These are the activations of a small neural network, seen along a few directions. Each row is one input.
Each table varies a few parts of the input and shows all the possible inputs, shuffled.
Descriptions start from the smaller parts, as in this example, which fits no table here: one of 5 places around a ring, together with either a single point or one of 9 places along a line or (one of 3 separate values, together with one of 4 places along a line).
Shared parts are said once, and a part with two or three values counts as separate values.

Other details of the inputs vary at random and push rows far along three fixed directions, the same in every table; ignore that.

Table:
R1: [ -9 -30  35 -57  11  12  36  -2   5 -39  26]
R2: [-37   8  79  29  -1  33  24  29  -1  -9  32]
R3: [ 12   1  -5  20 -13 -13  -5  29   2  17 -16]
R4: [-15 -47  31 -35  30  -3  24  -8   3 -38  15]
R5: [ -5 -51  36 -30  14  -2  33  11   6 -31  50]
R6: [ -7  52 -14  51  33   3 -27 -60  11 -13  38]
R7: [-15 -35  27 -55  18  15  29   3   1 -41  25]
R8: [-12  11 -10  -4 -14   4  10  -5 -13  61 -13]
R9: [ 40 -40 -41 -57  -1 -22  11 -18  20  -7 -26]
R10: [ 12  21  -9  -4 -20  -2 -11  19 -16   5 -21]
R11: [  6   2 -14  12 -27  18 -13  20   3  17  -6]
R12: [ 14   8 -11  11 -30   2 -13  24  -4  15   1]
R13: [ 42 -64 -55 -34  -3 -14   2 -15  24   2  -1]
R14: [ 17 -56 -68 -64   9 -21  14 -35   4  41  -2]
R15: [ 14   0   7  12 -25   5  -7   5  -8  14 -30]
R16: [-16 -37  27 -48  30   3  29   1   6 -40  16]
R17: [  9  16  -4   0 -11 -11  -8  23 -11   6 -31]
R18: [ -3   9 -17   7 -25  12 -12  21  10  13 -12]
R19: [ 14  12  -1   3 -28  14  -7   4 -11  10 -23]
R20: [ -8  45  -4  48  51 -28 -31 -52 -11 -23  10]
R21: [-37  12  79  22   4  15  12  24 -30 -24  21]
R22: [  4  12  -9  11 -20   1   3  19  16  17 -22]
R23: [ -4  55 -11  42  39 -11 -33 -57 -21 -27  27]
R24: [-15  55 -17  49  48 -24 -24 -41   7 -19  27]
R25: [  3  15 -11   6 -31   9  -4  15  15  16 -11]
R26: [  5  15 -14   5 -29  -4 -10  27   3  12  -5]
R27: [  5  -5  -9  21 -10   3  -5  24   8  19 -23]
R28: [-10   9  -8  -9 -14  -9   2  13 -25  60  -6]
R29: [ 11   3   8   9 -16  -4  -6   8  -2  14 -39]
R30: [  8  -6   0  13 -19   8 -14  11 -13  11 -31]
R31: [ 21  -9 -59 -15  56 -20 -21 -93   6 -42  31]
R32: [-54  15  64  20  10  28  21  41   2 -17  20]
R33: [ 11   1  -2  21 -16   0   2  17  13  21 -22]
Description of these inputs: one of 3 separate values, together with either a single point or (one of 2 separate values, together with one of 5 places around a ring).
The inputs of R10 and R7 match in every part but the choice among 3 separate values. If R28 is changed in the same way as R10 into R7, which row does it become? -> R14
Which other rows does R30 become when the place on the ring of 5 takes its other values? List them by row number. -> R4, R7, R16, R31

Table:
R34: [  1  22  -3  59 -10   3 -12  25  11  21  -8]
R35: [ 32 -58 -32 -47   3  -3  15 -31  32 -21  35]
R36: [ 47   4 -88 -27 -13 -38 -25 -32  -9  41 -39]
R37: [ 40 -15 -29 -27 -59  -5  -8  50   3   6 -43]
R38: [-23  16 -11  30  53 -13  -6 -40  15   9  32]
R39: [-11  30  11  35   5  -6  -6   8 -16  39 -32]
R40: [-30  25  -3  -2  39  -6   1 -38   1 -10  53]
R41: [ -8  -4  11  10  51 -21  -3 -37  -2 -37   8]
R42: [  6  47 -23  46 -31   2 -30  21  -3  26  -4]
R43: [ 33 -59 -26 -40  21 -31  17 -20  38 -42   5]
R44: [-36  17  65  -6  23  11   7  14 -29 -38  26]
R45: [-19 -46  67 -57 -56  37  54  68 -22  24 -23]
R46: [-23  13  49  19   3  31   6   8   0 -43  17]
R47: [-16 -35  11 -32 -16  21  21   6   4  12  17]
R48: [  6  44   0  39 -15  17 -32   0 -24  14 -44]
What do these inputs look like to the network? -> one of 3 separate values, together with one of 5 places around a ring
The inputs of R44 and R41 match in every part but the choice among 3 separate values. If R36 is changed in the same way as R44 into R41, which row does it become? -> R39
Start at R48 and move only the place on the ring of 5, one step at a time. The first step leads to R46. Which rows follow, in order? -> R35, R47, R45
Which other rows does R37 become when the choice among 3 separate values takes its other values? List them by row number. -> R43, R46
